These are the activations of a small neural network, seen along a few directions. Each row is one input.
Each table varies a few parts of the input and shows all the possible inputs, shuffled.
A made-up example of a description, with smaller parts first: one of 4 places along a line, together with either a single point or one of 9 places around a ring or (one of 3 separate values, together with one of 8 places around a ring).
Shared parts are said once, and a part with two or three values counts as separate values.
In the rows, 128 means zero.

Other details of the inputs vary at random and push rows far along two fixed directions, the same in every table; ignore that.

A family of inputs:
r1: [100 119  53 103  88 191 144 181 122 130  94]
r2: [102 127  90 110 127 148 143 167 114 117 110]
r3: [109 137 127 131 138 136 128 122  93 144  73]
r4: [130 118  99 125 119 153 139 158 154 127 140]
r5: [127 154 131 117 128 128 102 133  56 133 101]
r6: [130 134 104 112 124 140 137 136 137 143 105]
r7: [115 126 100 111 116 161 119 148 149 141 156]
r8: [112 129  69 113 103 174 148 160 163 144 114]
r9: [133 121 164 145 160 123 142 125 203 108 184]
r10: [117 118 100 116 118 150 134 133 175 127 174]
r11: [156 111 200 161 179  83 120  93 163 121 152]
r12: [128 119 118 123 122 148 130 137  97 135  89]
r13: [132 124 135 146 131 100 130 110  87 141 118]
r14: [133 120 128 149 127  99 124 113 128 138 138]
r15: [ 93 131  72 116 115 173 147 158 165 138 109]
r16: [ 86 130  50 102  87 178 144 171 104 132 121]
r17: [124 121 106 119 112 153 139 123 199 120 166]
r18: [102 130 115 132 130 148 138 162 164 106 150]
r19: [140 123 147 139 124 119 128 106 115 121 118]
r20: [146 122 132 129 129 109 145 101 194 121 158]
r21: [150 115 145 142 134 115 152  92 208 128 170]
r22: [138 135 161 143 142 116 120 127  90 120 123]
r23: [142 124 154 123 145  99 111  98 137 126 157]
r24: [111 127 132 121 138 117 113 135  71 120  64]
r25: [118 143 127 109 129 126  94 131  45 141  95]
r26: [102 123 116 115 101 142 141 162 142 146 129]
r27: [127 126  99 131 107 139 143 148 141 114 148]
r28: [123 139 126 131 120 128 118 124 108 120 131]
r29: [137 124 144 128 158 114 136 108 206 134 142]
r30: [132 126 154 138 138 108 115 102  90 137 124]
r31: [139 139 143 130 139 139 121 122 124 136 147]
r32: [136 145 130 126 123 118 108 143  57 127  99]
r33: [140 123 114 116 132 135 139 148 142 124 137]
r34: [122 136 177 125 130  83 107 123  55 146  84]
r35: [166 128 191 158 152  83 122  65 172 136 150]
r36: [150 134 160 147 138 113 113 121  90 131 125]
r37: [171 120 194 154 166  89 118  76 175 145 140]
r38: [129 128 101 129 108 144 148 125 204 131 158]
r39: [132 130 101 128 110 154 132 160 148 125 152]
r40: [120 127  99 123 113 161 143 168 171 114 162]
r41: [128 143 143 125 132 112 112 143  55 115  97]
r42: [150 123 161 144 148 111 120 119  92 132 113]
r43: [143 125 152 127 144  95 114  99 137 128 153]
r44: [120 141 126 128 122 136 128 124  70 126 110]
r45: [133 125 116 132 118 137 151 137 127 119 145]
r46: [128 127 107 114 108 133 139 131 130 112 121]
r47: [131 136 117 125 118 118 133 138  94 114 122]
r48: [115 129 102 113 110 162 146 128 136 127 129]
r49: [120 127 175 134 130 104 124 122  87 150 105]
r50: [136 149 146 133 125  97 112  99  81 133  88]
r51: [151 124 159 145 147  69 117  93 119 135 138]
r52: [103 127  65 117  86 164 153 146 146 126 119]
r53: [141 100 156 138 159 126 143 112 223 120 163]
r54: [123 145 118 115 123 126 124 127  93 119 123]
r55: [133 125 157 135 141 110 111  97  91 135 130]
r56: [160 130 173 145 151 110 104 102 186 131 185]
r57: [101 135 109 115 130 146 142 165 136 105 134]
r58: [145 124 152 127 139 105 104 116  79 130  79]
r59: [112 117 131 135 134 128 116 135 120 119  94]
r60: [138 115 126 135 114 129 134 119 178 113 151]
r61: [132 126 140 124 140 135 115 119 124 144 149]
r62: [118 144 127 115 117 122 110 113  63 123  86]
r63: [106 120 101 128 127 148 138 162 141 118 126]
Each input here is: one of 3 separate values, together with either a single point or (one of 4 places along a line, together with one of 5 places along a line).
- Changing only the choice among 3 separate values turns r2 into r11. The same change can be made to r33. Which row results? => r42
- Changing only the choice among 3 separate values turns r39 into r36. The same change can be made to r7. Which row results? => r61
- Which other rows does r34 become when the choice among 3 separate values takes its other values? List them by row number. => r26, r49
- Which other rows does r58 become when the choice among 3 separate values takes its other values? List them by row number. => r1, r12

A family of inputs:
r64: [138 136 131 130 136 129 143 138 118 129 151]
r65: [105 154 100  97 101 144 113 139  65 121  98]
r66: [124 116 121 133 117 144 124 164 151 117 149]
r67: [143 134 179 139 157  94 110 110 100 129 140]
r68: [184 114 185 158 159  99 124  74 203 153 165]
r69: [151 123 142 157 138  96 113  90  90 129 126]
r70: [161 125 194 145 141  85 114  86 133 150 112]
r71: [136 130 124 143 126 143 146 146 182 112 167]
r72: [ 99 129 178 147 147 121  96  99  35 137  77]
r73: [133 137 119 119 123 144 111 118 145 152 117]
r74: [107 161 130 119 124 122  95 137   8 133  77]
r75: [119 129 105 127 143 150 152 156 172 119 127]
r76: [111 130  65  95  88 174 168 161 135 121 141]
r77: [119 120  97 114 123 154 155 141 177 108 118]
r78: [120 133  87 115 117 146 117 125 146 125 147]
r79: [160 102 175 136 169  79 136  79 220 125 163]
r80: [112 135 117 127 100 113 114 125  23 128  69]
r81: [ 93 125  99 126 111 123 153 141 170 140 139]
r82: [113 126  69 120  85 174 162 161 162 103 140]
r83: [112 117  83  97 108 166 143 179 116 133 149]
r84: [147 113 187 145 174  89  98 118 137 123 117]
- What do these inputs look like to the network? => either a single point or (one of 4 places along a line, together with one of 5 places along a line)
- Start at r66 and move only the place on the line of 5, one step at a time. The first step leads to r71. Which rows follow, in order? => r82, r80, r70
